These are the activations of a small neural network, seen along a few directions. Each row is one input.
In each table, some parts of the input vary, and every possible input appears once, in random order.
A made-up example of a description, with smaller parts first: line(4) and (point or line(9) or (values(3) and ring(8))).
Shared parts are said once, and a part with two or three values counts as separate values.
In the rows, zero is written as 128.

Table:
row 1: 159; 144; 145; 175; 111; 115; 178; 175; 129; 122; 94; 114; 134; 186; 164
row 2: 97; 90; 99; 98; 64; 77; 90; 117; 137; 110; 110; 159; 93; 75; 157
row 3: 79; 148; 112; 128; 170; 134; 103; 63; 70; 146; 97; 117; 155; 96; 143
row 4: 91; 84; 97; 111; 68; 133; 76; 85; 129; 107; 123; 147; 102; 96; 165
row 5: 71; 140; 120; 142; 212; 170; 104; 48; 100; 130; 130; 124; 134; 92; 127
row 6: 66; 165; 102; 108; 142; 108; 117; 82; 71; 118; 91; 149; 107; 66; 102
row 7: 155; 93; 105; 110; 125; 124; 141; 139; 234; 97; 125; 134; 152; 172; 143
row 8: 167; 90; 128; 73; 134; 143; 161; 124; 229; 116; 127; 146; 167; 174; 161
row 9: 79; 169; 144; 156; 128; 124; 155; 172; 78; 86; 145; 139; 144; 141; 106
row 10: 110; 87; 116; 112; 129; 146; 69; 98; 168; 109; 146; 132; 132; 90; 183
row 11: 139; 90; 107; 120; 88; 104; 150; 140; 206; 132; 97; 153; 148; 180; 142
row 12: 141; 140; 130; 180; 105; 145; 161; 206; 133; 99; 93; 136; 88; 173; 133
row 13: 139; 98; 89; 97; 88; 105; 125; 145; 184; 83; 112; 158; 108; 188; 137
row 14: 82; 169; 153; 167; 189; 145; 175; 137; 113; 108; 166; 110; 152; 147; 123
row 15: 161; 153; 140; 179; 156; 153; 168; 183; 167; 113; 125; 122; 122; 173; 161
row 16: 86; 195; 130; 139; 122; 89; 188; 174; 69; 91; 143; 146; 119; 131; 105
row 17: 207; 112; 174; 94; 149; 152; 85; 122; 117; 212; 189; 82; 150; 100; 73
row 18: 138; 110; 85; 98; 65; 77; 161; 163; 194; 91; 94; 176; 97; 153; 113
row 19: 91; 198; 168; 149; 145; 114; 165; 137; 92; 128; 135; 137; 171; 159; 125
row 20: 75; 116; 139; 112; 227; 170; 123; 58; 106; 143; 123; 94; 156; 78; 144
row 21: 107; 68; 149; 83; 141; 148; 93; 75; 179; 144; 134; 118; 136; 90; 198
row 22: 182; 132; 155; 155; 176; 157; 197; 181; 158; 116; 123; 99; 133; 177; 171
row 23: 115; 80; 121; 122; 82; 108; 83; 75; 138; 136; 108; 147; 145; 100; 182
row 24: 200; 119; 138; 136; 99; 124; 81; 104; 76; 225; 148; 96; 117; 124; 64
row 25: 63; 137; 100; 132; 156; 144; 96; 70; 61; 107; 108; 129; 109; 94; 120
row 26: 204; 118; 143; 135; 129; 149; 76; 104; 101; 190; 188; 85; 118; 113; 61
row 27: 192; 138; 122; 114; 72; 96; 88; 140; 78; 183; 144; 121; 72; 85; 26
row 28: 174; 106; 126; 126; 90; 128; 60; 148; 78; 189; 158; 102; 91; 108; 38
row 29: 166; 181; 118; 153; 79; 109; 187; 220; 128; 95; 91; 150; 95; 147; 137
row 30: 106; 171; 183; 132; 199; 150; 185; 153; 117; 114; 170; 120; 192; 132; 134
What is each input in this table made of? -> line(5) and (point or ring(5))
The inputs of row 12 and row 15 match in every part but the line(5) part. If row 13 is changed in the same way as row 12 into row 15, which row does it become? -> row 7
Start at row 23 and move only the ring(5) part, one step at a time. The first step leads to row 3. Which rows follow, in order? -> row 19, row 1, row 11
Start at row 27 and move only the line(5) part, one step at a time. The first step leads to row 28. Which rows follow, in order? -> row 24, row 26, row 17
Change only the line(5) part in row 23. List by row number the other rows that result. -> row 2, row 4, row 10, row 21

Table:
row 31: 137; 188; 149; 157; 92; 97; 202; 184; 80; 116; 120; 149; 121; 158; 73
row 32: 155; 159; 110; 110; 35; 105; 131; 199; 146; 97; 145; 152; 93; 149; 73
row 33: 128; 84; 102; 111; 125; 126; 39; 35; 96; 124; 144; 112; 105; 32; 152
row 34: 55; 180; 141; 150; 172; 128; 189; 146; 84; 71; 104; 134; 128; 141; 111
row 35: 85; 110; 167; 93; 220; 133; 121; 68; 107; 132; 126; 159; 169; 120; 152
row 36: 142; 95; 53; 100; 68; 92; 104; 146; 143; 98; 87; 176; 82; 127; 120
row 37: 103; 169; 155; 179; 193; 173; 126; 89; 22; 164; 145; 90; 152; 80; 108
row 38: 119; 140; 169; 175; 204; 143; 209; 173; 132; 89; 102; 128; 144; 179; 193
row 39: 197; 113; 153; 85; 99; 121; 117; 150; 148; 187; 150; 140; 130; 150; 56
row 40: 104; 144; 186; 121; 240; 148; 162; 116; 100; 138; 135; 118; 165; 131; 95
row 41: 165; 156; 174; 191; 107; 106; 227; 237; 177; 131; 151; 100; 142; 172; 153
row 42: 172; 81; 79; 119; 69; 148; 27; 83; 85; 171; 133; 108; 121; 80; 108
row 43: 179; 165; 183; 134; 157; 132; 162; 169; 115; 172; 179; 126; 164; 138; 49
row 44: 93; 76; 114; 76; 148; 137; 84; 41; 184; 144; 118; 143; 158; 109; 125
row 45: 155; 191; 164; 153; 124; 136; 105; 148; 64; 203; 179; 54; 102; 96; 67
row 46: 102; 73; 114; 150; 118; 115; 124; 99; 230; 82; 96; 151; 124; 145; 227
row 47: 210; 109; 131; 138; 66; 124; 68; 118; 53; 167; 163; 84; 88; 109; 70
row 48: 69; 137; 151; 124; 180; 141; 85; 42; 43; 174; 128; 107; 110; 73; 167
row 49: 166; 62; 95; 68; 107; 135; 88; 109; 173; 167; 123; 140; 141; 120; 86
row 50: 178; 80; 67; 113; 65; 151; 136; 184; 232; 99; 112; 130; 127; 153; 177
row 51: 30; 168; 98; 133; 159; 110; 133; 103; 99; 67; 101; 159; 132; 145; 170
row 52: 59; 144; 56; 98; 99; 98; 101; 103; 187; 78; 106; 167; 113; 97; 155
row 53: 83; 126; 131; 131; 169; 153; 167; 126; 162; 70; 92; 123; 154; 175; 239
row 54: 187; 122; 131; 162; 54; 121; 165; 206; 211; 131; 131; 124; 107; 190; 147
The inputs of row 45 and row 31 match in every part but one. If row 47 is changed in the same way as row 45 into row 31, which row does it become? -> row 32
What is each input in this table made of? -> line(4) and ring(6)
Change only the ring(6) part in row 43. List by row number the other rows that result. -> row 35, row 39, row 40, row 44, row 49
Change only the ring(6) part in row 53. List by row number the other rows that result. -> row 38, row 41, row 46, row 50, row 54

Table:
row 55: 150; 84; 117; 96; 105; 129; 87; 95; 145; 152; 135; 127; 130; 116; 142
row 56: 103; 161; 140; 152; 158; 135; 137; 124; 87; 132; 129; 110; 128; 110; 125
row 57: 142; 131; 116; 106; 97; 109; 103; 112; 115; 148; 136; 136; 119; 113; 93
row 58: 133; 103; 119; 111; 93; 115; 84; 107; 111; 140; 132; 133; 113; 99; 121
row 59: 112; 136; 121; 155; 139; 129; 213; 199; 202; 59; 86; 157; 131; 194; 176
row 60: 87; 115; 123; 133; 152; 142; 110; 94; 106; 110; 124; 132; 136; 107; 141
row 61: 123; 161; 157; 143; 182; 145; 150; 135; 105; 137; 153; 105; 140; 124; 108
row 62: 166; 121; 114; 137; 77; 111; 187; 212; 217; 85; 96; 161; 115; 197; 153
row 63: 90; 109; 118; 119; 166; 142; 108; 74; 132; 133; 122; 119; 138; 110; 165
row 64: 171; 138; 144; 129; 117; 131; 113; 148; 122; 161; 157; 108; 121; 137; 86
row 65: 93; 144; 131; 126; 154; 128; 135; 104; 97; 122; 131; 132; 143; 112; 120
row 66: 165; 132; 137; 129; 95; 121; 108; 131; 97; 157; 136; 117; 121; 116; 107
What is each input in this table made of? -> values(2) and (point or line(5))
The inputs of row 60 and row 58 match in every part but the values(2) part. If row 63 is changed in the same way as row 60 into row 58, which row does it become? -> row 55
Change only the values(2) part in row 65. List by row number the other rows that result. -> row 57
Change only the values(2) part in row 66. List by row number the other rows that result. -> row 56

Table:
row 67: 83; 131; 130; 116; 161; 118; 192; 139; 194; 86; 127; 159; 158; 156; 165
row 68: 163; 75; 131; 97; 96; 136; 41; 92; 110; 172; 170; 114; 125; 102; 92
row 69: 151; 143; 108; 86; 118; 116; 82; 94; 80; 172; 153; 125; 111; 85; 32
row 70: 54; 176; 133; 144; 147; 115; 110; 88; 31; 126; 129; 120; 126; 87; 113
row 71: 148; 99; 134; 113; 165; 160; 70; 38; 108; 188; 144; 96; 153; 106; 135
row 72: 168; 106; 93; 132; 50; 113; 124; 172; 176; 97; 82; 153; 92; 171; 156
row 73: 157; 162; 155; 162; 128; 130; 180; 203; 145; 122; 139; 117; 127; 157; 114
row 74: 105; 100; 97; 101; 99; 104; 151; 136; 200; 81; 102; 173; 127; 148; 175
row 75: 109; 147; 156; 146; 188; 140; 205; 166; 150; 100; 124; 134; 158; 179; 140
row 76: 83; 134; 140; 157; 191; 165; 106; 79; 62; 125; 125; 94; 131; 58; 166
row 77: 187; 135; 131; 154; 65; 112; 146; 201; 152; 139; 114; 124; 99; 158; 119
What is each input in this table made of? -> ring(5) or ring(6)
